Each row below holds a small network's activations on one input, seen along a few directions.
Each table varies a few parts of the input and shows all the possible inputs, shuffled.
Descriptions start from the smaller parts, as in this example, which fits no table here: values(2) and (point or ring(9) or (ring(5) and line(6))).
Shared parts are said once, and a part with two or three values counts as separate values.

A family of inputs:
r1: [ -2 -47 -10  -1  12 -13  19 -18  19   7  -6   7   5 -28   5]
r2: [ 15 -22  -6  -7  23   5  28 -18  -5  -3 -23  -3  11   5 -16]
r3: [ 35 -15  34  10   4   8  -2 -14 -24  14 -17   0   0   2 -19]
r4: [  3 -26  -9  -8  37   9  23 -25   1   4 -30   5   3  -1  -2]
r5: [-23  26 -44   1   0  31  11 -23  11 -10   4   2  -8   8   9]
r6: [  4 -47   4  -2  -2 -17  16  -3   6  -4 -17   6  11 -24   8]
r7: [ 16 -52  18 -14 -11 -12   3  15  -4   3 -12  12   8 -11  -2]
r8: [ -9  30 -31  15  -5  13  -8 -38  14  -4   5   3 -26  -3  -3]
r9: [-15  26 -36  -3 -13  29  12 -10   5 -16   2  -7   0  17   3]
r10: [-15   3  -8 -10 -43   8  -8  13  22 -15   6  11  -7   1   9]
r11: [-43  46  16  47 102 -75 -57  57  16  27  59 -47  19 -14  13]
r12: [  8  37   0   0 -32  15 -15 -10 -12  -8   3   0 -20  11  -6]
r13: [-53  32   3  31 111 -64 -35  69  15  23  63 -51  28   8  19]
r14: [ 16  -7   4  15  28   0  13 -40  -2   5 -27   7  -8 -25 -12]
r15: [ -9  25  -4 -21 -27  17   2  10 -14  -1   4  13 -14  31  -2]
r16: [ 16  35   9   1 -34  10 -11  -9 -18  -4  16  13 -27  13  -8]
r17: [ 15 -38  28 -23 -20 -10  14  15 -12  13  -6   8  11 -14   6]
r18: [-21   2 -30  -2 -38  -1  -1   2  20 -20   6   4 -11 -10  15]
r19: [-12  27 -17  -8 -23  27   4   2   4  -5  -3  -5   5  24   0]
r20: [ -9  23 -12 -12 -25  23  -4   8 -10  -7  -2   4  -9  29   7]
r21: [-25  -4 -41  -4 -20  10  -1 -13  28 -15  19  11 -17 -12  15]
r22: [ 33 -17  30  16   8   2   2 -23 -13   4 -19   4   5  -1 -29]
r23: [ 24 -23  23 -17   8   5  18   5 -29  12 -17  13  12  19 -12]
r24: [ 15 -28  17 -14  12   4  11   3 -21   9 -27   5  12  20 -16]
r25: [-54   2   7  27  86 -81 -52  88  37  17  73 -43  23 -21  31]
r26: [-12   1  -8 -12 -47  14  -9  17   6  -6  18   5  -7   4  18]
r27: [  2  38 -21  21 -20  10  -4 -22   5 -17  -1   3 -21  -3  -8]
r28: [ 13 -47  19 -11  -8  -9  10   5   5  -5 -14  12  17 -16  -2]
r29: [ 16  40  -5   9 -32  21 -13 -17   0 -13   3  -2  -7   4  -1]
r30: [ 15 -19  15 -17  13  11  20  -9 -12   1 -27  -3  21  12 -11]
r31: [-10  10   1 -20 -54   5  -3  19  -2  -1  17  10  -7  -1  23]
r32: [ 26  -6  13  13  12   1  12 -27  -8  -1 -31  -2   2 -18 -15]
r33: [ 40  -5  40  -1  -2   5   5  -9 -28  16 -17   8  -2  -5 -20]
- The inputs of r7 and r3 match in every part but one. If r17 is changed in the same way as r7 into r3, which row does it become? => r33
- What is each input in this table made of? => values(3) and (point or (values(2) and line(5)))
- Which other rows does r27 become when the values(2) part takes its other values? List them by row number. => r32
- Which other rows does r30 become when the values(3) part takes its other values? List them by row number. => r22, r28
- Which other rows does r4 become when the line(5) part takes its other values? List them by row number. => r2, r23, r24, r30

A family of inputs:
r34: [-65  15  -9  26  94 -75 -40  66  40  14  67 -38  13 -23  21]
r35: [ 32 -29  14  22  18  11  31 -15   6   7 -26   2   6  -9   3]
r36: [ 35 -10  20 -14  31   5  25 -21 -33  29 -32  12   8  21 -44]
r37: [ 38   2  33   2   2   2 -11 -23 -22  14 -18   6  -9   2 -46]
r38: [ 15  29 -23   8 -13  33  -2 -38   3 -16   2   7 -27 -10   8]
r39: [  6 -45   8  10 -13   0  -4  -6  10 -18 -22  13  11 -15   6]
r40: [ 26  55   2  19 -20  30   2 -29 -27  -6   7   8 -26  25 -21]
r41: [ 10 -48  23 -32 -34   2  30  21 -15   9  12  15  -2  -7  16]
r42: [-10  12 -24  -4 -37  24   3 -17  25 -16  -2  11 -18  -8  12]
r43: [-52  34 -13  41 109 -76 -33  35  25  35  69 -47  22 -12  17]
r44: [  4 -53  -8 -27  13  -4  28 -10 -18   5 -31  19  10 -13   6]
r45: [  7 -63  -7 -48 -23  -8  30  16 -28  21   1  -1   5   5   5]
r46: [ -8  75 -10  -7 -10  49 -12 -27 -20 -24 -17  -3 -12  37 -29]
r47: [ -7  50 -37  14 -12  46   6 -24   8 -24 -25 -16 -21   7  19]
r48: [-39  56   9  27 109 -68 -61  43   2  40  79 -42  28   9 -22]
r49: [ 36  -6  45  16  16  16  10  -7 -21  11 -31   6   1  16 -29]
r50: [ -8 -11 -10  -7 -33  -5   2 -20  17 -10 -11  -2 -10 -21  -5]
r51: [-26  24 -25 -21 -67  42   4  22  -4 -23   9   6   5  25  44]
r52: [ -1 -19   7  -6 -63  -7  -1  26  12 -13   1   7   5   6  14]
r53: [ 13  14   4  18  -9   8  -2 -28  18 -15 -28   1   6 -16  -7]
r54: [ 40 -27  -2   1  10  -2   2 -33   4   2  -8   7  -6 -20 -18]
r55: [-18   5  -8 -34 -67  13 -13   1   4  -3  13   8 -13  14  34]
r56: [ 27  37  31  28 -14  28  -6  -4 -19 -21 -11  18   2   2 -45]
r57: [-68   9   5  -2  64 -97 -46  91  31  17  71 -36   9   2  24]
r58: [  4 -48   7  -7   2  -2  30  -8  14 -10 -16   9  17  -7  -4]
r59: [-24  16 -62   2 -41  29  11 -14  12 -11  -5   2 -14  15  17]
r60: [  4 -45  24 -20 -51  -5  -4  16  -9  11   2  12  -7 -11  19]
r61: [ 30 -29   6  -3  38  10  20 -13 -16  -4 -49  15  17 -14   2]
- What is each input in this table made of? => line(4) and (point or line(6))
- The inputs of r41 and r35 match in every part but the line(4) part. If r52 is changed in the same way as r41 into r35, which row does it become? => r53
- Which other rows does r49 become when the line(6) part takes its other values? List them by row number. => r36, r37, r40, r46, r56

A family of inputs:
r62: [ 16  23  -1   8 -36  15  -5 -23  -6  -4   6  13 -23  -5 -13]
r63: [  6  46  -5   3 -30  30 -12  -9 -15  -5   2   6 -17  30 -10]
r64: [-19  25   1  -6 -13  -7 -21  31  -4  -2  27  -6   0  21   7]
r65: [-25  -3 -25  -2  -1 -14   5   5  25 -10   5   1  -5 -17  17]
r66: [-14   2 -24  -8  -8   2   0 -13  14  -5   5  -1 -10 -17  18]
r67: [ 18 -12  -8  10 -15  22  13 -41   0 -10 -31   7  -7 -13 -10]
r68: [ -2 -36   3 -20  27  -5  21  10  -4   7 -17   1  17   7   1]
r69: [-22  32 -23  -9  -4  16   1  11   8  -6   5 -13   3  15  13]
r70: [ 12 -16  -8   3  -6   7  12 -27   8  -8 -22   2   3 -14  -2]
r71: [ -5 -31  -6  -2   8 -11   6   1  20  -7  -8  -1   8 -20   8]
r72: [-43  11 -26  -8   9  -2  -5  32  18  -3  17 -11   8  15  24]
r73: [  9  16   2   4 -27   2 -13 -15  -2  -6   7  10 -21  -8   3]
r74: [ 19 -22   3 -12  13  17  27 -17 -18   5 -27   0   9  10  -7]
r75: [-15 -39  -7  -1  12 -19   5  13  27  -6   0  -4  14 -22  14]
r76: [-15  36 -31  -1 -15  25   7  -3   3  -5  -5  -7  -3  22   5]
r77: [-12   2   4  -5 -15 -22 -17  11  11  -2  22   8 -12 -11  11]
r78: [-33 -13 -27  -5   3 -21   2  15  30  -3  17  -4  -1 -17  22]
r79: [ -6  11 -24   3 -14  14   8 -24  14  -9  -6   2 -15 -14   9]
r80: [ 36  -9  30  -6  -6  22  12 -20 -33   7 -17  14   3  20 -29]
r81: [ 31 -14  29 -10  -1   8   9  -6 -29  12 -14   6   5  14 -13]
r82: [-32  24 -25  -7   2   1   1  25  12 -10  11 -11   9  14  13]
r83: [  6  48  -4  62 114 -26 -15 -23   0  11   7 -30   7 -10 -22]
r84: [-30  16   2  -3  -7 -15 -22  42   2  -1  29  -7   2  19  12]
r85: [ 10 -28   5 -16  22   7  23  -3 -14   4 -20  -1  17   6  -2]
r86: [ 25 -13   2 -10   7  23  32 -28 -16   4 -35   6   7  15 -22]
r87: [  2 -25  -9  -7  -1  -3   4 -13  12  -2 -15   3   5 -20   6]
r88: [  8  18 -29   6 -21  27  15 -37   9 -11  -9   7 -22  -8  -2]
r89: [ 21 -14  21   6 -18   3  -6 -17  -6  -5 -12  10  -9 -13  -9]
r90: [  0  44   1   3 -26  18 -12   8 -13  -2   9  -5  -6  23   0]
r91: [-17  -5   3  -1  -7 -26 -17  22  16  -3  35   5  -1 -12  14]
r92: [ -3  42 -33  -2 -20  41  11 -16  -1  -9  -5  -4  -8  25 -10]
r93: [ -9 -43   4 -15  32  -9  17  21   0  11  -3  -5  26   4   9]
r94: [ 32  -6  19  11 -28  16  -2 -28  -8   0 -17  11 -15 -10 -19]
r95: [  4 -29  18   1  -6 -21 -13  11   3  -3   1   8   0 -18   3]
r96: [ -5 -38  16   2  -4 -31 -14  21   9   6   9   5   3 -16   8]
r97: [ 15  54  28  70  97 -34 -35  -4 -13  25  20 -28   1  -7 -34]
r98: [  7 -36  31 -10  14 -21   4  34 -11  20   9  -5  16   6  -2]
r99: [ 13 -18  23   4 -13 -10  -7   3  -1   1  -4   5  -1 -18  -4]
r100: [-10  36   4  -6 -16   6 -18  19  -8  -4  18  -4  -3  20   3]
r101: [ 11 -28  30 -12  11 -16   5  21 -16  15  -7   6  10   8  -5]
r102: [ 21 -17  34 -11   5  -5   9  13 -22  15  -8   4  14   9 -12]
r103: [ -1  10   2   0 -19  -7 -15   1   0  -2  21   8  -9 -12   7]
- What is each input in this table made of? => values(2) and (point or (line(4) and line(5)))
- The inputs of r70 and r89 match in every part but the values(2) part. If r68 is changed in the same way as r70 into r89, which row does it become? => r101
- Start at r90 and move only the line(4) part, one step at a time. The first step leads to r73. Which rows follow, in order? => r89, r81
- Which other rows does r92 become when the line(5) part takes its other values? List them by row number. => r69, r72, r76, r82
- Start at r88 and move only the line(5) part, one step at a time. The first step leads to r79. Which rows follow, in order? => r66, r65, r78
